Each row below holds a small network's activations on one input, seen along a few directions.
Each table varies a few parts of the input and shows all the possible inputs, shuffled.
Descriptions start from the smaller parts, as in this example, which fits no table here: line(4) and (point or (values(2) and ring(5)) or ring(11)).
Shared parts are said once, and a part with two or three values counts as separate values.
In the rows, 128 means zero.

Other details of the inputs shift rows strongly along two fixed directions, in all tables alike. That doesn't count.

Table:
r1: [152 134 120 119 136 138  96 109 159 111 130  83  99 133 169 130]
r2: [100 126 128 146 117  83 212 173  88 168 122 228 174 105  52 124]
r3: [145 157 155  82 147 117  80 116 147  87 165 112 128 160 121  97]
r4: [110 115 186  90 160 186  38  85 123  61 201  52 116 174 162 115]
r5: [128 125  66 177  64 162 154 122 147 166  58 111 129  79 166 190]
r6: [141 156 168  75 156  96  90 123 134  91 181 134 135 160 103  85]
r7: [142 147 151  81 161 113 101 110 134  85 162 111 119 162 121  85]
r8: [101 121 137 149 149  77 218 170  68 165 126 230 170 117  38  90]
r9: [115 139 144 121 135  93 161 158 104 145 145 186 153 127  78 117]
r10: [111 114 208  82 181 165  37 100 124  43 229  76 128 196 134  85]
r11: [121 133 135 127 145  88 182 145 104 133 145 188 152 125  74  93]
r12: [147 122  84 155  76 157 110 114 172 141  81  86 110 101 191 178]
r13: [133 135 159 105 172 101 121 135 109 119 154 145 126 153  96  86]
r14: [138 123 112 124 100 143 100 120 151 135 103  91 105 123 175 165]
r15: [146 147 179  67 165 108  53 121 135  89 173 107 116 179 121  84]
r16: [135 125  82 157  74 152 131 119 150 154  79 102 119  91 173 178]
r17: [139 116 113 136 124 142 112 115 135 139  96  92 100 126 166 142]
r18: [131 121 123 135 110 126 116 133 133 142 104 128 126 126 134 138]
r19: [139 108  75 177  99 163 139 127 157 165  67  87  91  91 195 194]
r20: [ 80  88  90 229  92 216 168 137 107 176  94 115 147  66 153 207]
r21: [133 117 108 137 120 133 139 128 133 143 104 113 106 119 156 151]
r22: [100 121 134 143 147  73 227 172  77 160 135 233 166 114  44 102]
r23: [ 98 132 117 153 130  80 241 162  71 171 125 230 175  93  43 104]
r24: [151 132 119 116 134 141  98 105 162  99 125  84 103 143 162 123]
r25: [135 144 177  70 157  98  82 125 115 100 167 132 131 173 101  80]
r26: [142 121  65 182  94 173 141 115 163 154  63  84 103  86 189 184]
r27: [141 139 121 120 111 131 111 118 153 114 122 117 131 133 137 131]
Description of these inputs: values(3) and (point or (values(2) and line(4))).
Question: Changing only the values(3) part turns r10 into r20. The same change can be made to r22. Which row results?
Answer: r19
Question: Change only the values(3) part in r13. List by row number the other rows that result.
Answer: r8, r17
Question: Change only the values(3) part in r15. List by row number the other rows that result.
Answer: r18, r25
Question: Change only the values(2) part in r2. List by row number the other rows that result.
Answer: r22

Table:
r28: [136 146 147 100 161 107 127 116 122  96 156 136 136 151  97  74]
r29: [121 141 170  96 140 114 101 138 124 103 178 150 152 155  93 107]
r30: [153 133 109 120 100 118 106 132 163 138 103 112 106 124 166 156]
r31: [106 122  93 183 127 119 230 149  92 172  99 190 157  83  81 128]
r32: [121 109 125 152 128 168 102 120 127 134 116  91 114 123 159 150]
r33: [122 145 169  95 144 117  96 130 112 108 163 141 149 155  91  94]
r34: [130 131 113 128  97 151 105 111 141 127 108  97 124 119 156 151]
r35: [114 124 165 101 159 118 126 129 113 100 186 141 135 152 109 105]
r36: [123 114 123 149 115 166  97 116 131 132 108  93 122 125 155 146]
r37: [147 151 155  79 146  80 105 133 125 120 142 146 125 156 102  88]
r38: [147 142 100 132 105 139 120 117 169 118 115 104 120 115 160 149]
r39: [123 112 117 142 122 161 117 112 129 128 117  90 112 122 165 148]
r40: [148 144  99 133 109 140 117 109 158 124 101  97 118 116 155 137]
r41: [105 119  95 183 126 117 235 156 102 167 114 197 157  81  86 141]
r42: [143 136 157  86 160  86 111 131 117 115 143 141 120 162 102  81]
r43: [143 111 113 134 130 130 121 132 150 136 109 105  90 129 172 156]
r44: [112 122 174 111 167 124 112 138 109 105 186 141 137 154 101 106]
r45: [145 114 111 134 131 131 116 125 140 143  93  98  91 129 166 143]
r46: [ 96 127 107 163  86 116 206 158 103 168 114 199 175  85  83 155]
r47: [125 116 115 138 109 158 111 108 133 126 109  92 120 122 159 144]
Question: Describe the family of inputs behind these rows.
Answer: line(4) and line(5)
